A small network was trained on made-up records. Each row is its average activation on records with the value named, seen along a few directions.
Related values have similar rows: they may be neighbours, one step apart, or belong to one group.
Strong random noise was added to every row along 2 fixed directions; ignore it. To show where, here is one row again and again, with new noise each time:
[ 255 -352 -146  362  380  128  256  -34 -810  -61   29  641 -501 -133
   58  340]
[ 160    1  -31  -59  -68  199   97   19   94 -229  116  -16  -89  -26
  174 -157]
[ 297  -80  -96  195  168  212  246   -8 -322 -175  180  366 -337  -67
   92  124]
[-123 -148   30 -325 -256   86 -152   40  298 -203 -156 -389  169  -24
  284 -419]


Values of NUF:
pog: [-238 -285  -10 -147    3 -166  -92  173 -127  113 -269 -392  205   53
  212 -191]
gelin: [  91  -80   56   -8  -29  166   61   40 -197 -181  165   72 -168  -35
  179 -131]
lopib: [-650 -404  112  -91  113 -432 -421  -40 -526  435 -639  -27  116 -123
 -201   61]
gofem: [ 127  118 -222  196  171  -39  236   90  -70   60  242   40  -75  219
 -116  122]
dazu: [-426 -175  184 -170   -5 -310 -423 -184  -56  210 -581 -126  211 -247
 -182  210]
falas: [-200  -36  -17    7  -10 -145  -92  121   32  301  -63 -130  210  145
  -70   31]
gab: [ 208 -394 -199  233  246  -27  155  -10 -546   75  -85  383 -286  -18
   91  211]
taguk: [-197  125  116  -45  -41 -119 -312 -235   57   69 -336  126    8 -256
 -233   52]
lusu: [-429 -124  169 -172 -226 -338 -308  -33  401  238 -232 -386  551  189
 -104  -28]
The values of NUF form a line.
Which values are neighbours of gab? Give them in the order they are listed.
Answer: pog, gelin
Which values are neighbours of lusu? Give them in the order they are listed.
Answer: lopib, falas

Values of DAK:
buned: [  94  355  173 -272 -298  258 -214 -261  260 -146  254 -138   -8  -52
 -318 -373]
kup: [-217  113  -72 -108   -3 -152 -159 -101  190  219  -28 -267  192  129
 -288  -10]
vure: [-509 -520   78  -74   -9 -317 -202  280 -147  313 -422 -203  331  178
  223   31]
ruguz: [ 225  180  102 -173 -374  170  114   40  703 -454  200 -204   16    4
  333 -293]
gotu: [ 200  -45 -149  315  143  -32  219  147  -10  -26  211  101   22  221
  254  159]
dozu: [-106  -37  -60  359  332 -180  124  -12 -369  250  -82  307    6  -18
 -189  380]
ris: [ 444  577   92   20 -168  357  133   12  310 -318  335  145 -254  -78
  -14 -302]
kileg: [   6 -265  -78 -301 -134   14  -36  249   68  -96 -194 -253 -132   38
  375 -217]
bal: [-308   99   79 -375 -125  -39 -232 -278  248   36 -197 -434  423 -276
 -202  -88]
The values of DAK form a ring.
Which values are neighbours of kup? Give them in the order they are listed.
Answer: dozu, bal
Which values are neighbours of gotu? Give them in the order they are listed.
Answer: vure, kileg

Values of GEDE:
nuzik: [  40  230   28 -132   48  250   21 -341  -93  -15  163  364 -384 -271
 -574  235]
gaf: [-394 -136  514  241 -154 -164 -499 -137 -207   24 -115  276   39  -29
   23  -19]
miri: [  81 -474  -93 -190 -421 -121 -233  -74  296 -278 -274 -296  195  236
  347 -685]
binat: [-361  -32  149 -133   52 -230  172  297 -119  365  216 -281  213  187
  -75  214]
dazak: [-101  132  -33  -83 -100    5    9  401  279  433 -173   67 -188  257
 -177 -246]
fofi: [ 544  360 -220  485  409  193  455 -105 -163 -112  786  119   30  138
 -139  746]
dib: [ 208  352    0   52  156  298  210  149 -458 -268  223   25   -3  -93
   79 -382]
nefes: [ 642  620  215  712  229  296  296 -340 -202 -118  583  820 -698 -211
 -564  494]
ran: [ 582   82  -33  -90 -259  283  339  -29  877 -384  400   -1  114  270
  243    1]
porak: [ 197 -231 -372  336  428  -35  313 -193 -136 -140  -85  225 -113 -139
  104  561]
kiv: [  37 -203  255 -253 -216  175   -8  363 -335 -163   17 -137 -256 -147
  429 -258]
maro: [ -94  -11 -279 -400   45   18  -43 -304  183   63 -302   44  154 -397
  -72  155]
bef: [ 206  674 -345  502  328 -193  260  258   38  213  318  164 -117  330
 -128  110]
The values of GEDE form a star with 3 arms.
Which values are neighbours of nefes? Give them in the order they are listed.
Answer: nuzik, gaf
Which values are neighbours of porak? Give them in the order they are listed.
Answer: fofi, ran, maro
Which values are neighbours of dazak? Give them in the order they are listed.
Answer: bef
Which values are neighbours of dib? Give them in the order they are listed.
Answer: kiv
